A small network was shown many inputs. Here are its activations along a few directions, one row for each input.
Each table varies a few parts of the input and shows all the possible inputs, shuffled.
A made-up example of a description, with smaller parts first: ring(5) and (point or ring(9) or (values(3) and line(6))).
Shared parts are said once, and a part with two or three values counts as separate values.

Rows:
r1: [-.09 -.39 -.09 .36 .20 -.21 .23 .10 -.23 .30 -.08 .15 .20]
r2: [-.09 -.08 -.13 -.12 -.76 -.18 .53 -.05 -.05 -.69 .27 -.60 -.03]
r3: [.16 -.04 -.20 .07 -.04 .09 .02 .04 -.10 .26 -.12 .04 .16]
r4: [.09 .57 -.01 .01 .01 .18 -.29 .01 -.04 .09 .21 .13 .01]
r5: [-.13 -.14 .23 -.28 -.47 -.19 .29 -.13 .15 -.90 .18 -.67 -.37]
r6: [.24 .55 -.16 .11 -.10 .22 -.26 -.03 -.22 .12 .23 .13 .00]
r7: [.15 .22 .17 -.19 .15 .20 -.30 -.12 .04 .08 -.04 .11 -.21]
r8: [-.05 -.34 .16 -.05 .29 -.03 -.12 -.02 .12 .10 -.26 .19 -.18]
r9: [.08 .31 -.03 -.07 .04 .15 -.13 .02 .07 .12 .01 .09 .16]
r10: [.04 -.30 -.19 .18 .04 -.02 .17 .11 -.06 .30 -.15 .07 .18]
r11: [.17 .48 .16 -.11 .14 .22 -.43 -.13 -.02 .06 .22 .14 -.33]
r12: [.23 .25 -.17 .05 -.09 .21 -.10 .00 -.14 .19 .02 .07 .13]
r13: [-.25 -.02 .01 -.19 -.60 -.22 .47 -.05 .17 -.78 .24 -.61 .00]
r14: [-.29 -.34 .01 .23 .32 -.23 .14 .14 -.02 .20 -.09 .18 .20]
r15: [-.21 -.47 .26 .12 .44 -.20 -.10 -.03 -.03 .09 -.17 .27 -.15]
r16: [.09 -.07 .14 -.16 .19 .07 -.21 -.08 .10 .10 -.21 .13 -.18]
r17: [-.13 -.22 -.08 .06 .18 -.08 .12 .12 .14 .18 -.15 .12 .22]
r18: [-.01 .03 -.07 -.04 .07 .02 -.02 .08 .11 .18 -.13 .07 .18]
The inputs of r12 and r7 match in every part but one. If r1 is changed in the same way as r12 into r7, which row does it become? -> r15
Describe the family of inputs behind these rows. -> values(3) and (point or line(5))
A walk changes only the line(5) part. It starts at r14 and steps to r17. List the rest of the walk in order. -> r18, r9, r4
Change only the values(3) part in r8. List by row number the other rows that result. -> r10, r17

Rows:
r19: [-.05 -.02 -.03 -.02 -.24 -.05 .20 -.02 -.05 -.24 .01 -.20 .06]
r20: [-.03 -.09 -.07 -.07 -.26 -.05 .15 -.02 .02 -.30 -.01 -.21 .02]
r21: [-.01 .00 -.08 .01 -.23 -.06 .19 -.03 -.05 -.15 .09 -.20 .12]
r22: [.12 .21 -.17 .13 .13 .19 -.13 .12 .01 .34 .00 .18 .09]
r23: [-.22 -.78 -.01 .31 .42 -.25 .29 .19 .00 .35 -.34 .21 .19]
r24: [-.06 .08 -.02 .00 -.02 -.08 .01 .01 -.03 -.04 .15 -.02 -.01]
r25: [.00 .12 -.07 .06 .03 .01 -.14 .01 -.08 .16 .06 .13 .01]
r26: [.04 -.01 .07 -.03 .05 .00 -.14 -.08 -.01 -.05 -.04 .10 -.11]
r27: [.16 .10 -.01 -.01 .19 .10 -.18 .02 .04 .19 -.05 .10 -.03]
r28: [.01 .06 .10 .02 .06 .02 -.12 -.05 -.07 .01 -.04 .10 -.06]
r29: [.11 .16 .01 .02 .15 .13 -.16 .02 -.05 .22 -.09 .18 .06]
r30: [-.04 .01 .06 .00 .00 .00 .03 -.02 -.05 -.13 .10 -.04 -.02]
r31: [-.05 -.10 -.04 -.12 -.29 -.03 .22 .06 .12 -.25 .01 -.31 -.04]
r32: [.14 .15 -.07 .09 .17 .19 -.13 .08 -.01 .29 -.01 .13 .08]
r33: [.01 -.02 .11 -.10 .01 .01 -.08 -.11 .02 -.03 -.04 .07 -.14]
r34: [-.08 -.07 .11 -.12 -.04 -.02 .08 .00 .17 -.20 .04 -.15 -.17]
r35: [.10 .10 .03 -.13 .13 .06 -.16 -.07 .04 .22 -.06 .11 -.01]
r36: [-.07 -.04 .08 -.09 -.02 -.07 -.02 -.05 .12 -.22 .02 -.07 -.10]
r37: [-.08 .01 .12 -.03 -.01 -.03 .03 -.03 .00 -.19 .02 -.04 -.07]
r38: [.01 .06 .02 .04 .06 .03 -.14 -.04 -.07 .10 .03 .09 .01]
r39: [.00 .06 -.14 .04 -.27 -.11 .20 .00 -.06 -.09 .14 -.15 .12]
Describe the family of inputs behind these rows. -> point or (line(4) and line(5))
A walk changes only the line(5) part. It starts at r33 and steps to r26. List the rest of the walk in order. -> r28, r38, r25
Change only the line(4) part in r37. List by row number the other rows that result. -> r19, r28, r29

Rows:
r40: [-.01 .12 .12 -.04 .18 .07 -.19 -.03 .03 .10 .01 .14 -.07]
r41: [-.05 -.07 .09 -.10 -.19 -.07 .11 -.08 .05 -.39 .10 -.24 -.20]
r42: [.05 .02 .10 -.17 .03 .06 -.11 -.06 .09 -.02 -.09 .02 -.10]
r43: [-.02 -.07 -.07 -.02 -.35 -.10 .26 -.01 -.07 -.28 .11 -.31 .02]
r44: [.12 .10 -.14 .06 .03 .10 -.07 .03 -.08 .29 -.07 .15 .10]
r45: [-.05 .04 .11 -.11 -.01 -.02 -.04 -.03 .11 -.14 .02 -.07 -.13]
r46: [.03 .09 -.12 .05 .00 .05 -.02 .08 -.03 .17 -.01 .10 .16]
r47: [.07 .03 -.11 -.05 -.11 .06 .05 .02 .01 .08 -.07 -.02 .11]
r48: [.05 .06 -.13 .01 -.02 .07 .00 .06 .00 .12 -.05 .05 .16]
r49: [-.26 -.82 -.04 .30 .37 -.34 .37 .19 -.03 .29 -.36 .19 .28]
r50: [-.11 .05 -.07 .09 -.24 -.10 .22 .02 -.11 -.21 .19 -.20 .09]
r51: [.04 .02 .09 -.13 .07 .10 -.13 -.03 .10 .01 -.09 .04 -.10]
r52: [.11 .14 -.14 .21 .16 .10 -.13 .08 -.15 .37 .03 .27 .13]
r53: [-.33 -.90 .17 .19 .50 -.35 .16 .06 .11 .21 -.38 .26 .06]
r54: [.07 .15 .11 .10 .34 .11 -.32 -.02 -.11 .31 .04 .29 -.09]
r55: [-.06 -.02 -.08 .05 -.28 -.09 .22 .00 -.07 -.27 .13 -.24 .07]
r56: [.02 .13 -.12 .08 .04 .07 -.01 .06 -.06 .19 .04 .11 .18]
r57: [.03 -.05 .09 -.20 -.11 -.02 .03 -.08 .13 -.21 -.02 -.16 -.16]
r58: [.07 .04 -.12 .01 -.06 .09 .03 .03 .01 .10 -.07 .02 .14]
r59: [-.13 .04 .13 -.03 -.10 -.11 .07 -.07 -.02 -.34 .19 -.14 -.15]
r60: [.09 .16 -.14 .21 .19 .10 -.13 .08 -.19 .41 .08 .28 .15]
r61: [.09 .10 .09 .02 .28 .11 -.30 -.03 -.03 .24 -.06 .24 -.10]
r62: [.13 .10 -.15 .12 .09 .13 -.08 .04 -.08 .30 -.05 .19 .12]
r63: [.10 .13 .11 .08 .32 .09 -.32 -.03 -.07 .27 -.02 .28 -.11]
r64: [-.03 .09 -.09 .02 -.11 -.03 .11 .04 .00 .00 .07 -.08 .14]
r65: [.02 .08 .12 -.06 .16 .05 -.20 -.03 .07 .05 -.04 .13 -.08]
r66: [-.08 .02 -.07 .09 -.26 -.11 .21 .02 -.09 -.24 .15 -.20 .07]
r67: [-.04 -.05 -.08 .01 -.31 -.07 .24 .01 -.05 -.27 .10 -.28 .04]
r68: [.12 .11 -.16 .15 .13 .10 -.12 .06 -.11 .33 -.02 .23 .14]
r69: [-.03 .00 .09 -.15 -.03 -.01 -.03 -.04 .13 -.17 -.01 -.11 -.13]
r70: [-.09 -.04 .10 -.09 -.17 -.09 .09 -.06 .03 -.37 .12 -.21 -.18]
r71: [-.02 .05 -.09 .02 -.14 -.02 .11 .05 .02 -.04 .03 -.11 .11]
r72: [-.03 -.09 .09 -.13 -.23 -.09 .14 -.09 .03 -.40 .11 -.26 -.21]
r73: [.02 -.02 -.10 -.04 -.19 .01 .15 .03 .05 -.09 -.01 -.18 .08]
r74: [.04 .05 .09 -.11 .13 .06 -.18 -.04 .09 .02 -.08 .09 -.08]
r75: [-.07 .08 .11 -.09 .02 -.02 -.04 -.04 .09 -.11 .05 -.05 -.11]
r76: [.12 .08 .08 .00 .25 .13 -.27 -.05 .00 .21 -.10 .21 -.11]
r77: [.00 .01 -.10 -.03 -.16 -.01 .12 .04 .04 -.07 .00 -.14 .11]
r78: [.04 -.03 -.09 -.06 -.23 -.02 .17 .00 .03 -.11 .00 -.20 .07]
r79: [.10 .09 .08 -.05 .17 .10 -.23 -.06 .00 .20 -.10 .17 -.13]
r80: [.00 -.03 .09 -.16 -.06 .01 .00 -.05 .14 -.19 -.02 -.13 -.13]
r81: [-.12 .00 .13 -.05 -.13 -.11 .07 -.06 .00 -.36 .15 -.16 -.17]
The inputs of r77 and r69 match in every part but one. If r56 is changed in the same way as r77 into r69, which row does it become? -> r40
Describe the family of inputs behind these rows. -> values(2) and (point or (line(4) and line(5)))
Change only the values(2) part in r81. List by row number the other rows that result. -> r66
